These are the activations of a small neural network, seen along a few directions. Each row is one input.
Each table varies a few parts of the input and shows all the possible inputs, shuffled.
Descriptions start from the smaller parts, as in this example, which fits no table here: one of 5 places around a ring, together with either a single point or one of 11 places around a ring or (one of 3 separate values, together with one of 6 places along a line).
Shared parts are said once, and a part with two or three values counts as separate values.
(in the rows, 128 means zero)

Other details of the inputs shift rows strongly along two fixed directions, in all tables alike. That doesn't count.

Rows:
R1: [123 166 133  91 159 175 153 141 141 123 137]
R2: [116 163 191 125 184 175 137 125 160 162 161]
R3: [125  99 226 225 160  93  75  59 126 153 177]
R4: [129  98  84 186  59   7 121 124  48  83  96]
R5: [124 162 170 122 174 170 128 127 156 158 141]
R6: [126 111  40  97  56  91 137 203 110  81 111]
R7: [118  68 197 184 143  69  78 104 162 139 202]
R8: [126 142 149 105 144 176 137 122 139 151 119]
R9: [130 157 173 121 166 173 142 122 148 136 154]
R10: [125 121 192 134 191 170 111  86 152 173 162]
R11: [124 130  84  70 113 145 136 184 180 106 123]
R12: [124 114 119 152 126 102 118 100 107 127 132]
R13: [134 133 182 114 180 178 123  96 149 163 152]
R14: [132 177  60  58 117 168 163 170 126  95  85]
R15: [121 163 109  90 155 177 144 144 144 123 119]
R16: [139  54  81 180  53  20  82 135  90 110 135]
R17: [134 135  30  76  77 129 170 167  90  91  52]
R18: [114 171 108  88 125 170 164 162 131 112 109]
R19: [132 110 171 193 140  79 101  96 112 140 142]
R20: [142 157 116  72 133 190 157 141 139 129 101]
R21: [131 125 133 104 145 168 113 174 179 145 159]
R22: [137  82 110 208  77  11 102  91  61 116 111]
R23: [126 139 187 146 197 173 122 112 161 160 158]
R24: [123 145 188 138 175 180 125 102 160 169 157]
R25: [122 173 119  90 141 186 153 155 147 127 109]
R26: [127 172 102  81 132 171 158 149 140 139 104]
R27: [119  80 111 206  84   6  97  91  50  91 130]
R28: [121  90 214 223 171  78  94  73 113 151 186]
R29: [131  85 230 211 163  81  76  52 115 184 175]
R30: [134 153  84  73 112 160 168 159 125 124  75]
R31: [135 135  62 109  88 102 143 133  90  96  91]
R32: [140 174  76  66 114 183 171 157 136 110  91]
R33: [137 102  23  68  50 114 138 199 115  98  84]
R34: [139 172  89  80 120 170 159 160 132 101  92]
R35: [133  82  80 189  72  28 115 104  60  99 100]
R36: [131 104  67 167  49  46 120 111  63  85  86]
R37: [129 117 124 135 104 120 126 109 106 121 105]
R38: [127 101 140  85 138 156 122 146 192 145 148]
R39: [114 153 185 135 168 177 136 115 155 141 159]
R40: [125 103 181 123 169 153 106 121 210 165 189]
Each input here is: one of 4 places along a line, together with either one of 2 separate values or one of 8 places around a ring.
Question: Changing only the place on the line of 4 turns R30 into R22. The same change can be made to R17. Which row results?
Answer: R35
Question: Changing only the place on the line of 4 turns R29 into R5. The same change can be made to R37. Which row results?
Answer: R3
Question: Which other rows agree with R7 in the place on the line of 4? List them by row number.
Answer: R1, R2, R4, R6, R9, R18, R27, R28, R39
Question: A walk changes only the place on the line of 4. It starts at R33 and steps to R16. List the rest of the walk in order.
Answer: R21, R6
Question: Change only the choice among 2 separate values in R21. List by row number the other rows that result.
Answer: R11

Rows:
R41: [129 143 142 129 141 142 132 133 135 133 136]
R42: [122 135 144 130 136 146 128 129 137 129 137]
R43: [133 128 143 118 135 146 126 120 137 136 134]
R44: [134 129 143 124 136 146 124 127 134 141 134]
R45: [125 132 139 132 143 145 130 131 133 131 142]
R46: [125 124 141 123 132 140 128 132 147 140 139]
R47: [133 127 139 117 140 145 127 121 137 135 135]
R48: [126 122 125 135 115 111 127 123 112 126 115]
R49: [122 138 138 126 145 139 131 121 134 137 136]
R50: [131 125 119 137 112 117 123 122 119 125 115]
R51: [127 123 122 142 116 116 125 133 114 117 126]
R52: [125 132 142 123 136 138 123 136 147 135 137]
R53: [134 128 138 122 139 146 126 126 133 141 138]
R54: [133 124 112 136 118 118 126 125 116 126 118]
R55: [130 123 113 134 119 117 122 119 117 126 120]
R56: [124 130 134 121 143 138 122 134 145 134 141]
R57: [127 123 136 124 138 140 129 134 144 142 142]
R58: [126 126 120 134 122 109 132 121 116 119 120]
R59: [126 140 143 130 142 141 133 128 134 139 131]
R60: [126 122 125 139 116 115 126 124 119 113 127]
R61: [131 120 114 124 116 118 122 124 114 124 124]
R62: [126 166  43  34  95 180 182 193 147  98  77]
R63: [132 120 123 129 109 116 121 124 115 125 121]
R64: [123 123 117 137 120 117 124 127 115 116 130]
R65: [129 118 122 132 123 111 129 120 114 123 116]
R66: [129 114 123 136 115 112 123 134 126 130 129]
R67: [125 121 119 133 122 111 125 121 111 127 119]
R68: [126 121 120 135 121 116 127 126 118 111 126]
R69: [127 132 125 138 114 110 127 128 116 117 125]
R70: [133 121 115 133 120 117 125 119 121 122 116]
R71: [128 141 144 127 140 139 132 124 138 129 138]
R72: [129 140 140 129 145 140 132 130 133 133 140]
R73: [125 142 136 123 144 141 131 127 135 131 139]
R74: [127 120 137 121 139 139 129 128 148 136 140]
R75: [128 139 140 125 145 139 133 125 138 128 137]
R76: [133 122 119 136 114 115 124 117 120 123 117]
R77: [128 119 126 135 118 110 128 118 114 124 116]
R78: [130 120 117 134 120 109 121 138 124 123 129]
R79: [128 131 141 126 146 142 132 125 130 142 130]
R80: [124 128 126 140 115 108 129 123 114 123 120]
R81: [126 139 138 127 145 141 136 128 133 138 134]
R82: [134 125 116 138 116 118 124 126 117 126 115]
R83: [126 127 125 138 117 107 130 119 116 120 121]
R84: [129 121 124 138 119 111 126 126 110 128 115]
R85: [128 119 123 132 117 107 121 132 129 118 127]
R86: [129 130 142 127 140 137 122 138 144 137 138]
R87: [127 128 138 121 144 137 125 133 148 131 138]
R88: [123 123 134 121 139 140 126 129 145 140 143]
Question: Changing only one part turns R48 into R67. The same change can be made to R69. Which row results?
Answer: R73
Question: Describe the family of inputs behind these rows.
Answer: one of 6 places around a ring, together with one of 8 places around a ring
Question: A walk changes only the place on the ring of 6. It starts at R42 and steps to R60. List the rest of the walk in order.
Answer: R68, R64, R45, R51
Question: A walk changes only the place on the ring of 8. It starts at R84 and steps to R82. List the rest of the walk in order.
Answer: R44, R66, R86, R51, R41, R59
Question: Change only the place on the ring of 8 in R78. List by row number the other rows that result.
Answer: R45, R53, R54, R57, R72, R79, R81
